These are the activations of a small neural network, seen along a few directions. Each row is one input.
In each table, some parts of the input vary, and every possible input appears once, in random order.
Descriptions start from the smaller parts, as in this example, which fits no table here: line(4) and (point or ring(11) or (values(2) and ring(8))).
Shared parts are said once, and a part with two or three values counts as separate values.
(in the rows, 128 means zero)

Other details of the inputs vary at random and push rows far along three fixed directions, the same in every table; ignore that.

A family of inputs:
r1: [160 159 148 147 144 143  92  99 118 101 123]
r2: [165 135 144 147 142 161  95 104 121  97 130]
r3: [ 78  99 101 119 102 136 148 155 110 107  98]
r4: [150 124 144 142 126 137  62 125 109 120 138]
r5: [154 166 150 143 137 146  90  99 121 101 122]
r6: [ 66 104  75 165 140 133 126 125 114  72 100]
r7: [ 77 123 113 144 123 141 150 154 116 150 113]
r8: [ 94 146 218  99  62 123 151 136 173 141 134]
r9: [120 162 198  97 101 161 163 180 153 129 138]
r10: [147 151 152 164 134 119  92 111 114  97 126]
r11: [169 127 154 169 155 121  83 125 139 103 135]
r12: [140  89 109  91 132  98 147  65 157 177 136]
r13: [158 134  87 120 139 102 154 116 136 166 153]
r14: [154 135 101  98 157 132 151 103 110 184 150]
r15: [120 144 204  97 119 126 153 195 159 128 127]
r16: [159 134 136 170 137 122  91 122 139  97 152]
r17: [160 124  97 123 131 114 164 115 119 173 142]
r18: [157 123 145 175 130 136  99 119 121 100 139]
r19: [ 78 106  99 145 104 140 160 158 124 120 102]
r20: [156 112  98  96 138  96 138 133 135 166 128]
r21: [156 126  99  95 170 122 157 112 131 158 128]
r22: [ 64  93  85 168 132 147 137 124  97  78  87]
r23: [154 119 109 108 162  95 156 123 129 160 139]
r24: [115 175 198 127  92 123 159 187 150 142 127]
r25: [160 129 131 139 122 123  69 124 133  91 142]
r26: [ 62 101  80 177 127 152 107 133 103 109  93]
r27: [171 128 146 164 140 126  71 130 146 109 127]
r28: [ 54 100  91 169 143 148 119 127  92  99  96]
r29: [ 82 115 102 121 127 127 156 144 126 106 115]
r30: [153 148 148 175 132 117  94 113 118 104 131]
r31: [161 121 103  91 142 124 164 108 112 156 144]
r32: [132  97 112  94 115 114 141  57 135 199 158]
r33: [151 121 100 100 126 107 130 124 112 191 149]
r34: [155 121 104  87 166 113 155 118 127 154 131]
r35: [148 148 145 144 148 164  79 105 117 121 140]
r36: [116 164 192 104  78 115 141 192 148 137 126]
r37: [ 79 132 119 124 121 122 159 138 107 115  95]
r38: [112 171 187  94 108 149 156 183 170 121 148]
r39: [158 138  90  95 153 121 158 107 134 153 151]
r40: [ 81 112  88 120 107 121 141 157 135 115 110]
r41: [168 121 150 139 138 123  61 129 134  96 123]
r42: [154 134 102  90 165 124 155 111 136 161 132]
r43: [160 153 152 141 140 135  88 102 113  95 124]
r44: [162 136 128 165 123 127  79 126 147 102 146]
r45: [ 59  93 110 114  95 128 151  97 160 120 121]
r46: [107 149 206 104 105 141 146 190 137 146 144]
r47: [ 68 116  75 176 121 132 120 122 104  92  76]
r48: [146 133  94  97 122  90 142 114 106 158 126]
r49: [154 135 146 139 149 152  79 109 109 117 142]
r50: [103 122 216  98  60 142 156 142 177 139 144]
r51: [160 131  95  90 150 112 153 110 129 147 155]
r52: [162 113  95 101 114 107 147 122 118 167 142]
r53: [ 81 114 109 140 137 131 157 160 137 126  90]
r54: [ 80 104 111 126 118 141 164 144 108 108 100]
r55: [149 130 148 173 142 135  85 120 115 124 149]
Description of these inputs: values(5) and (point or line(10)).
Changing only the values(5) part turns r17 into r24. The same change can be made to r19. Which row results?
Answer: r47
List by row number the other rows that have the values(5) part in common with r4.
Answer: r7, r14, r26, r28, r32, r33, r35, r46, r49, r55
Which other rows does r9 become when the values(5) part takes its other values? List them by row number.
Answer: r5, r35, r38, r42
List by row number the other rows that have the values(5) part in common with r25.
Answer: r6, r13, r16, r29, r38, r39, r40, r44, r45, r51
Which other rows does r27 become when the line(10) part takes its other values? List them by row number.
Answer: r11, r15, r20, r21, r23, r34, r41, r42, r53
